Here are a small network's activations along a few directions, averaged over the inputs that share one value of a field.
Values that are neighbours, or in one group, have similar rows; names and order tell nothing.
In the rows, 500 means zero.
Random noise pushes rows far along 11 fixed directions. That doesn't count. These rows show it; they differ only by the noise:
[452 399 607 460 447 731 450 573 606 478 566 535 617 478 520 272 539 594
 539 408 595 695 531]
[494 546 740 475 412 597 362 515 602 531 311 483 483 512 354 488 363 528
 497 453 423 579 458]
[615 497 571 659 489 568 278 549 554 423 432 384 438 568 455 380 477 715
 480 465 345 534 439]
[576 472 504 431 362 594 564 445 703 465 331 481 569 340 346 433 447 543
 418 568 378 520 472]
[137 527 714 372 553 666 481 391 383 385 574 790 549 460 606 397 334 596
 571 500 579 668 521]
[488 642 428 543 632 386 511 522 423 681 618 526 519 590 532 578 490 445
 527 533 654 496 567]
[355 621 749 357 511 556 504 390 603 672 421 560 527 332 486 483 465 380
 529 390 765 580 508]
[358 229 448 357 561 483 723 323 546 394 528 788 527 354 510 470 364 447
 601 721 449 361 530]
[508 666 398 531 457 472 535 496 449 477 602 480 576 522 363 663 448 500
 381 379 536 575 430]
[374 561 611 329 439 458 527 408 504 404 501 732 563 310 289 388 374 553
 404 529 553 429 340]
[545 419 345 635 510 474 544 468 413 391 592 393 438 628 547 797 501 370
 497 286 446 466 438]
[596 431 340 529 471 478 587 494 515 490 361 434 454 554 574 588 506 392
 485 602 315 373 530]
[490 570 570 308 401 429 473 503 446 553 435 496 416 460 451 467 545 325
 457 453 654 354 332]


Field Maveg:
b6: [509 469 423 543 559 491 474 592 366 518 793 421 511 704 480 601 484 661
 632 606 545 738 625]
b4: [418 586 510 616 582 412 544 566 429 444 543 625 642 531 456 604 515 515
 456 368 430 602 580]
b8: [309 515 627 554 512 620 466 492 474 466 485 575 536 538 545 494 347 729
 600 692 288 723 728]
b2: [377 745 709 259 328 681 421 451 497 506 199 456 421 379 614 349 487 508
 393 626 515 606 445]
b7: [435 646 547 464 495 429 518 628 381 640 449 533 539 556 617 460 587 325
 420 453 641 362 499]
b5: [644 568 385 578 600 366 385 437 448 677 745 212 267 608 486 629 539 644
 641 662 663 545 523]
b3: [699 660 546 694 540 449 331 646 593 657 269 403 533 607 439 441 538 561
 458 471 364 467 551]
b9: [470 319 474 449 524 496 772 585 555 649 583 575 689 571 414 833 443 137
 575 364 585 564 682]
b1: [509 296 521 584 548 555 569 555 566 458 581 542 565 545 585 608 571 358
 598 249 522 589 607]
Maveg is arranged as a 3 by 3 grid.
Which values are neighbours of b6? Give them in the order they are listed. -> b4, b8, b9
Which values are neighbours of b7? Give them in the order they are listed. -> b2, b5
A value of Maveg combines one of 3 hidden first parts with one of 3 second parts; all combinations occur once.
Changing only the second part turns b5 into b8. b1 has the same second part as b5; what does that change turn b1 into? -> b4

Field Redu:
p6: [571 302 374 291 334 620 656 377 636 441 684 453 458 317 379 318 499 689
 552 820 605 540 464]
p2: [569 693 377 399 476 318 313 604 301 575 681 533 408 668 367 400 441 582
 429 732 623 366 288]
p7: [471 369 674 266 296 706 440 488 657 479 532 392 527 381 249 419 460 666
 599 584 514 820 507]
p9: [524 390 366 359 369 457 676 644 438 474 643 657 646 664 286 524 408 431
 506 627 474 514 472]
p4: [523 658 497 419 396 446 530 346 547 518 252 479 427 361 407 527 360 480
 391 651 350 326 416]
p1: [766 501 477 432 452 330 375 474 684 602 356 440 326 462 198 486 437 533
 497 749 442 337 344]
p3: [705 444 723 273 261 422 296 672 548 565 485 307 399 647  20 533 453 405
 576 328 629 554 226]
p5: [643 445 375 389 237 494 571 739 394 489 490 256 464 644 495 572 693 207
 388 327 522 387 373]
p8: [605 644 225 597 641 410 530 344 579 329 917 519 646 231 246 512 540 895
 360 476 734 682 400]
Redu is arranged as a 3 by 3 grid.
Which values are neighbours of p3? Give them in the order they are listed. -> p7, p9, p8
Which values are neighbours of p2? Give them in the order they are listed. -> p4, p1
A value of Redu combines one of 3 hidden first parts with one of 3 second parts; all combinations occur once.
Changing only the second part turns p4 into p6. p3 has the same second part as p4; what does that change turn p3 into? -> p7
